Q: [ 4.21  4.30 -4.27 -3.03 -4.55 -2.16 -2.42]
A: -3.03

Q:
[[ 2.94  1.40  3.83 -0.89  2.11]
 [ 4.17  2.03 -4.26  0.81 -1.06]
 [ 0.99 -3.86 -3.32  0.38 -1.47]]
A: -3.86

Q:
[[-3.36 -2.22  2.46  4.43]
 [-0.04  0.11 -0.42  0.06]]
A: -0.04

Q:
[[-4.23  3.89 -2.83  3.15]
 [ 0.29 -0.17  0.12  0.05]]
A: 0.29

Q: [ 0.73 -0.63 -1.92  5.15 -5.27  0.94 -2.97]
A: 5.15

Q:
[[ 0.48 -2.62 -2.94 -0.46  3.03]
 [-3.49 -4.11 -2.68 -2.45  0.93]]
A: -4.11

Q:
[[-0.52  1.88  2.25 -0.80  0.04]
 [-0.72  1.04 -5.20  2.46  0.20]]
A: 1.04
---
-0.17,0.11,0.12,0.16,0.12,-0.07 value -0.17
-0.320,0.947,-0.393,-1.040 value -0.320
0.136,0.152,0.201,0.012,-0.133,0.119,-0.042 value 0.136
-174.16,-77.88,155.99,33.85,-83.53 value -174.16
0.104,0.056,0.052,0.161,-0.110,0.023,0.131 value 0.104
-0.083,0.108,-0.016,0.005,-0.046,-0.108,-0.003 value -0.083
13.594,7.641,-11.347,-12.543 value 13.594
---
[[ 1.72 -3.37  1.18 -3.85 -3.16 -0.50  5.31]
 [ 1.24 -3.00 -2.48  5.04 -1.44 -2.39  0.25]] => -2.39

[-1.88 -4.80  3.87  1.57  0.81 -2.49 -4.56] => -2.49

[ 0.17 -4.53 -2.07  0.81  1.79 -0.35 -0.40] => -0.35

[ 1.72 -0.28  0.00  1.82 -4.30] => 1.82

[[-4.01 -1.99 -2.97  3.65 -1.89]
 [ 1.30  0.13  2.89 -3.11  1.90]] => -3.11

[-2.28 -3.67  5.01  0.05] => 5.01
---
[[ 0.91  1.08  0.93 -0.47 -0.81  0.30  1.05]
 [-1.06  3.65  3.46  1.95 -1.06  3.91 -1.48]
 [-0.63  3.49  3.27  1.41 -1.44  3.41 -1.16]] >> 3.41

[[ 4.26  3.33  0.07 -0.28]
 [ 3.54  2.83 -1.02 -2.29]
 [ 0.64  0.19 -2.28  2.35]] >> -2.28

[[ 4.48  3.60  3.17  0.92  4.68 -1.45]
 [-3.97 -4.52 -1.16  2.08 -2.76 -0.86]
 [ 4.25  3.10  3.02 -1.05  5.08 -2.29]] >> 5.08

[[ 3.90  1.60 -0.74 -4.45  2.64  0.98]
 [ 3.54  2.47  1.41  2.33  3.28 -0.66]
 [ 3.87  4.80  2.48 -2.56  3.98 -3.51]] >> 3.98

[[-1.43  1.72  2.16  1.91 -1.51]
 [-0.85 -3.09  3.56 -2.76 -1.43]
 [-0.54  5.33 -1.59  4.71  0.08]] >> 4.71

[[ 2.60 -0.25 -3.99  2.59 -0.02 -3.10]
 [-0.45 -0.86 -0.16 -0.40  1.07  0.33]
 [-2.18  0.34  3.48 -2.07 -0.07  2.56]] >> -0.07

[[ 0.27 -0.31  0.47 -0.89 -0.51  0.33]
 [ 0.87  2.92  2.90 -0.84 -5.37  2.87]
 [ 0.09  1.16  1.16 -0.36 -3.46  0.98]] >> -3.46
---
5325,7953,8132,5501,4745
2983,8042,6918,6406,3672
7393,8239,8710,5898,6132
Answer: 6406

604,701,-128,-712,656,322,-527 Answer: 322

8616,7912,8736,1219,8078 Answer: 8078

-849,5,52,505,-182,-474,75
-205,30,252,136,171,-402,-44
-749,-81,121,218,-178,-540,-47
Answer: -44

70,199,209,66,193,188,60 Answer: 188

600,732,-184,-330,-678 Answer: -184
---
[[0.79, -1.73, 3.85, -4.17, -2.13],
 [-1.12, 1.41, 3.39, -0.35, -2.41],
 [1.60, 3.68, -0.13, 1.23, -2.67]]: 1.60

[[5.09, -0.22, 5.20, 0.87, -1.66, -4.83],
 [0.47, 2.92, -3.42, -3.96, -1.65, 1.64],
 [0.00, -3.08, 1.47, 2.75, 2.91, -1.57]]: 0.00

[[2.94, -0.63, 0.89, 0.29, 0.14, 1.36],
 [0.23, 3.95, -0.23, -0.53, 0.67, 1.14],
 [2.09, 2.53, 0.15, -0.41, 0.34, 3.45]]: 2.09

[[-1.04, -0.16, 0.17, -1.89, -4.47],
 [-1.92, -0.97, 0.79, -2.65, -4.80],
 [-4.06, 3.22, -3.17, -1.01, -2.91]]: -4.06

[[-0.40, 0.05, 0.23, 1.17, 2.68, -0.12],
 [1.68, 4.65, 0.38, 4.31, -0.83, -1.87],
 [-0.57, 0.01, -0.68, 0.55, 1.10, -0.37]]: -0.57

[[-1.36, -4.82, -2.56, -4.33, -1.92],
 [-1.58, -3.13, -2.67, -3.45, -2.21],
 [-4.52, 1.09, -4.47, -3.49, -4.51]]: -4.52

[[0.43, 1.95, 0.78, 2.28, -0.49],
 [-3.88, -0.51, -3.71, 1.88, 3.21],
 [1.10, -2.59, -3.97, -4.93, 4.05]]: 1.10

[[-1.31, 2.95, -4.35, -0.16, -1.08, -0.43, 0.06],
 [-1.65, -2.20, 0.07, 0.84, -1.42, -1.75, -0.45],
 [-0.50, 0.26, -0.29, -2.03, -0.60, -0.01, -1.17]]: -0.50
